These are the activations of a small neural network, seen along a few directions. Each row is one input.
Each table varies a few parts of the input and shows all the possible inputs, shuffled.
A made-up example of a description, with smaller parts first: one of 8 places around a ring, together with either a single point or one of 11 places along a line or (one of 3 separate values, together with one of 4 places along a line).
Shared parts are said once, and a part with two or three values counts as separate values.
(in the rows, 128 means zero)

Other details of the inputs shift rows strongly along three fixed directions, in all tables alike. That doesn't count.
These rows show it; all are for the same input, with only those details redrawn:
[154 114 132 158 149 125 131 125 137 144 180 121]
[135 139  97 164 132 162 149 173 130 144 133 107]
[129 142 121  93 101 162 140 133 130 137 128 120]
[140 134 163 143 152  95 115 109 135 130 138 144]
[124 153 114 136 121 153 141 162 128 135 104 120]
[155 114 132 159 149 125 131 125 137 144 180 121]
[146 127 140 162 153 114 126 127 135 138 154 130]
[125 145 128  75  94 162 136 125 129 134 122 124]

Rows:
row 1: [103 106 124  58  89 145 137 110 127 101  85 136]
row 2: [126 158 124 142 133 121 141 149 124 118  97 133]
row 3: [105 117 161 166 152  86  99  92 127 113  78 163]
row 4: [160 106 113 169 148 143 141 137 138 151 199 108]
row 5: [134 151 102 155 133 138 149 165 124 125 112 119]
row 6: [132 156 163 150 159  79 113 118 133 114 104 154]
row 7: [100 100 118  82  91 158 132 123 132 123  88 131]
row 8: [111 102 147 119 137  84  99  96 114 105 135 138]
row 9: [171  98 111 124 128 148 142 113 140 147 222 105]
row 10: [ 90 117 140  52  89 121 103 103 113 111  98 133]
row 11: [103 121 159 141 151  65  91  88 109  99 109 150]
row 12: [151 127 133 158 154 103 136 132 135 127 156 130]
row 13: [135 133 183  84 128  95 106  84 136 129 133 156]
row 14: [119 165 120 146 134 134 136 162 126 128  87 133]
row 15: [110  92  92  74  79 170 126 109 112 135 166  99]
row 16: [124 164 115 161 142 131 136 169 128 131  86 129]
row 17: [ 94 117 109 105 100 140 112 131 113 129 109 117]
row 18: [109 115  96 170 131 144 143 146 118 107  86 125]
row 19: [136 140 106 156 132 151 140 173 132 146 121 116]
row 20: [132 152 117 130 130 130 142 157 130 124 107 125]
row 21: [158 106 154  81 119 128 120  77 140 141 197 127]
Question: What is each input in this table made of?
Answer: either one of 4 separate values or one of 5 places around a ring or (one of 2 separate values, together with one of 6 places along a line)
Question: Which other rows belong to the same alternative as row 8? List them by row number.
Answer: row 10, row 11, row 15, row 17

Rows:
row 22: [148 118 138 116 131 124 127 121 135 141 167 126]
row 23: [113 171 184  86 135  72  99 100 128 107  79 163]
row 24: [152 120 133 108 128 125 129 110 131 130 182 122]
row 25: [139 142 111 237 181 115 137 195 138 138 110 125]
row 26: [154 114 138 117 129 132 140 103 140 133 161 129]
row 27: [151 123 135 110 129 120 132 105 130 127 176 126]
row 28: [117 130 154 212 189  53  98 137 123 120 100 147]
row 29: [121 157  75 158 122 169 156 208 125 143 103 101]
row 30: [115 159 134  85 100 152 136 144 133 124  68 137]
row 31: [157 112 125 114 122 139 146 108 136 136 177 124]
row 32: [152 117 183 117 153  87 111  75 144 125 150 154]
row 33: [129  98 138 121 128 119 125  93 131 123 145 136]
row 34: [140 120 127 126 126 146 117 103 128 156 174 119]
row 35: [ 99 144 103  96  96 154 135 144 108 111  84 119]
row 36: [ 94 148 104  98  97 152 129 154 112 118  78 114]
row 37: [100 131 102  94  91 172 135 154 121 128  86 119]
row 38: [139  86 116 111 115 143 137  97 127 130 177 120]
row 39: [143  75 104 104 104 161 133 116 129 149 204 101]
row 40: [124 126 149 213 185  58 106 123 124 107 107 152]
row 41: [105 182 132 104  96 161 130 148 122 135  77 129]
row 42: [ 99 137 187 105 136  74  92  89 131 105  61 173]
row 43: [114 165 117  87  98 153 144 144 124 116  81 129]
row 44: [134  98 119 114 119 129 122 105 123 126 180 113]
row 45: [133  99  65 238 162 163 155 196 128 145 143  95]
Question: The inputs of row 45 and row 32 match in every part but one. If row 37 is changed in the same way as row 45 into row 32, which row does it become?
Answer: row 25
Question: What is each input in this table made of?
Answer: one of 2 separate values, together with either a single point or one of 11 places around a ring
